A =
[[4 4 5 5 6 4 6 4 5 5 5 3 5 5 4 5]
 [4 4 5 6 6 4 5 4 5 5 5 4 5 4 4 4]
 [4 4 5 5 6 4 6 4 5 5 5 4 5 4 4 4]
 [4 5 6 5 6 3 7 3 6 6 6 3 5 6 3 4]
 [4 5 6 4 7 3 7 3 5 5 6 2 5 6 3 5]
 [3 5 6 7 6 2 7 3 6 6 6 4 5 4 4 3]
 [3 5 6 6 6 2 7 3 6 6 6 4 5 4 4 2]
 [4 5 5 3 5 5 6 3 5 4 6 3 5 7 3 4]
 [5 5 6 4 6 4 6 4 4 5 5 3 4 6 4 6]
 [4 5 6 4 7 3 7 3 6 5 6 2 5 6 3 5]
 [4 4 5 5 6 4 6 4 5 5 5 3 5 5 4 5]]
Counting starts at 0.
Report the entry in the bottom-left corner.
A: 4
The entry at row 2, column 2 -> 5
The bottom-right entry: 5
The entry in row 2 and column 0 -> 4
The entry at row 1, column 2 is 5
Report the entry at row 0, column 2.
A: 5
The top-right entry: 5
Report the top-left entry.
A: 4
The entry at row 1, column 0: 4
The entry in row 0 and column 1 is 4

a =
[[ -3.9   7.5 -22.2 -15.6  24.7  50.4 -56.4   5.8  -5.2]
 [ 11.9   0.2  25.2  -5.0  40.8 -52.9  -5.5  -8.5   8.5]
 [ -9.0 -16.7   5.5  27.5   0.9 -50.6  48.6  19.9   8.6]
 [ -1.4   0.8  36.5 -33.7  31.3  24.9 -40.8  -8.7 -31.9]
 [-23.9 -14.9 -39.6  31.8 -25.3  17.0  33.3  33.0   6.4]
 [ 36.8  10.4 -31.6  40.6 -13.3  24.8 -14.2 -20.4  18.7]
 [ -1.8 -21.7  29.1  31.9  -4.6 -32.3  48.6  17.0 -11.2]
 [ 27.1  -5.4 -23.8  44.4  23.2  48.0 -27.9   5.7  13.9]
 [ 36.8  -5.0   6.5  44.4   6.8  52.1 -21.0 -12.4  -1.2]
 [-44.6 -17.2  -2.3 -16.1   8.6 -30.5  32.9  33.0 -18.0]
 [-12.6   0.5 -31.4  -4.7  11.4  52.1 -43.8  18.0  -8.8]
 [-30.6   0.0   0.2 -28.8  10.0 -63.0  27.9  12.0   6.4]
 [ 21.9   5.9 -38.0  30.0   3.2  51.6 -34.0  -1.5  18.7]
 [ 29.8  -9.8  40.6  25.2  17.0 -40.9  31.9 -17.1  -2.7]
 [ 30.3  10.4  16.8 -17.9  25.6  26.6 -54.8 -29.7  -3.7]
 [ -7.5  -4.3  40.6 -29.0  40.8 -46.3   0.0  -2.4 -18.9]]
Indices start at 0.
Report the entry directly below -52.9.
A: -50.6
Report the bottom-left entry.
A: -7.5
The entry in row 0 and column 0: -3.9
The entry at row 1, column 0 -> 11.9
Report the entry in row 1 and column 2.
A: 25.2
Report the entry directly below -8.7.
A: 33.0
Report the entry just left of -18.0.
A: 33.0
The entry directly above -12.6 is -44.6
Report the entry just right of the smallest entry.
A: 27.9
Report the entry at row 0, column 2.
A: -22.2
Report the entry directly above -25.3.
A: 31.3
Report the entry just right of -9.0.
A: -16.7
Report the entry in the bottom-right corner.
A: -18.9
The entry directly above -46.3 -> 26.6
The entry just left of -29.7 -> -54.8
Report the minimum.
A: -63.0
The top-right entry: -5.2
Report the entry directly above the smallest entry.
A: 52.1
The entry just right of -12.4 is -1.2
Report the entry just left of -16.1.
A: -2.3
The entry in row 0 and column 1: 7.5
Report the entry directly above -18.9.
A: -3.7
The bottom entry of the column that holds the smallest entry -> -46.3
The entry directly below 27.9 is -34.0
Report the entry in row 2 and column 0.
A: -9.0
The entry just left of 51.6 is 3.2
Report the entry just left of 0.8.
A: -1.4
The entry just left of -21.7 is -1.8
The entry directly below the smallest entry is 51.6
